These are the activations of a small neural network, seen along a few directions. Each row is one input.
Each table varies a few parts of the input and shows all the possible inputs, shuffled.
Descriptions start from the smaller parts, as in this example, which fits no table here: values(3) and (point or line(9) or (ring(5) and line(6))).
Shared parts are said once, and a part with two or three values counts as separate values.
In the rows, 128 means zero.

Other details of the inputs shift rows strongly along two fixed directions, in all tables alike. That doesn't count.

Rows:
x1: [140 128 139 117 150 159  96 112 128 109 128 162 130 110]
x2: [101 175 173  45 131 108 111 128 154 139 126 167 193 134]
x3: [161  87  86 201 107 138 111  84 159 117 120 122  85 139]
x4: [137 139 127 131 123 119  69 127 148 143 141 163 168 139]
x5: [ 94 135 135  83 145 119 202 170  84 122 120  83 123 113]
x6: [108 116  85 132 152 131 150 210  59 146 132 124 111 103]
x7: [157 101 112 217 121 146 105 122 129 102 113 167 109 150]
x8: [125 159 180 114 122 133 109  94 140 125 125 156 150 139]
x9: [134 122 142 120 143 155 101 115 136 102 120 162 135 115]
x10: [136 143 115 128  95 101 106  91 181 155 135 127 143 151]
x11: [124 138 155 129 134 147 122 108 130 104 105 164 137 138]
x12: [131 148 177 108 122 131 108  98 148 120 118 155 156 141]
x13: [121 167 172  37 139 118  89 124 148 154 149 147 183 110]
x14: [145 122 134 164 112 120 108 136 137 134 129 149 139 146]
x15: [155 116 130 227 115 147 111 114 119 119 122 148 100 153]
x16: [ 98 197 154  90 118  89  99 143 142 180 143 158 197 158]
x17: [129 156 141 144 116 114  93 123 147 146 125 165 168 163]
x18: [122 151 136 120 115 133 137  72 147 121 117 119 107 132]
x19: [ 95 110 118 105 159 146 181 193  75 107 102 131 108  98]
x20: [155  77 133 184 139 171 132 119 114  75 102 144  82 113]
x21: [170  85 113 209 120 151  85 120 128 110 130 146 104 131]
x22: [126 164 164  33 143 107 100 104 158 147 163 116 181 115]
x23: [140 142 132  81 128 133  92  67 173 131 139 125 125 116]
x24: [ 88 124 100  61 141 127 181 164 104 132 121  83  97  91]
x25: [107 125 103 104 143 115 148 214  68 165 143 110 127 102]
x26: [142 115 152 121 135 151 102 115 137 106 126 147 130 113]
x27: [134 137 106 154  99 115 125  96 158 149 123 116 122 152]
x28: [151 120  97 215 102 141 125  77 145 127 121 119  80 151]
x29: [168  92  81 192 117 148  94  81 146 126 136 120  78 128]
x30: [116 167 173  43 126  93 124 107 166 136 145 121 188 133]
x31: [159  94 148 180 127 164 121  98 132  77 106 156  96 129]
x32: [168  85 132 170 139 165 113  79 142  73 130 119  94 118]
x33: [103 122 111 149 130 120 180 209  69 147 116 111 113 129]
x34: [155 131 127 124 127 111  82 104 153 152 168 120 157 135]
x35: [139 121 120 159 126 124  95 136 137 129 124 161 145 141]
x36: [153 109 116 153 122 121 101 115 146 132 154 114 138 135]
x37: [112 100  93 135 139 111 184 195  86 139 137  82 114 116]
x38: [ 99 136 110 116 131 100 192 193  87 158 136  81 135 132]
x39: [116 165 170 113 130 136 108  94 139 120 120 170 154 142]
x40: [ 93 122  74  93 124 105 169 184 102 167 137  81 111 108]
x41: [158  89 104 206 121 134 145 127 123 107 131 112  98 141]
x42: [108 104 102 139 136 118 168 214  75 143 122 112 114 113]
x43: [106 166 147  28 120  96 114  95 184 150 131 119 167 124]
x44: [ 97 130 130 116 147 132 207 160  70 112 122  84  97 110]
x45: [118 159 170  38 134  96 114 108 169 137 147 117 189 126]
x46: [104 131 104 151 133 115 196 185  74 148 137  81 108 129]
x47: [154 100 117 167 115 154 131  65 157  83 104 126  74 129]
x48: [ 91 126 104 101 132 132 207 153  90 120  99  84  81 109]
Description of these inputs: values(2) and line(4) and line(6).
Changing only the values(2) part turns x15 into x8. The same change can be made to x36. Which row results?
> x32
Changing only the values(2) part turns x20 into x42. The same change can be made to x43. Which row results?
> x3
A walk changes only the line(6) part. It starts at x6 and steps to x4. List the rest of the walk in order.
> x35, x7, x17, x16
Change only the line(4) part in x39. List by row number the other rows that result.
> x8, x18, x44
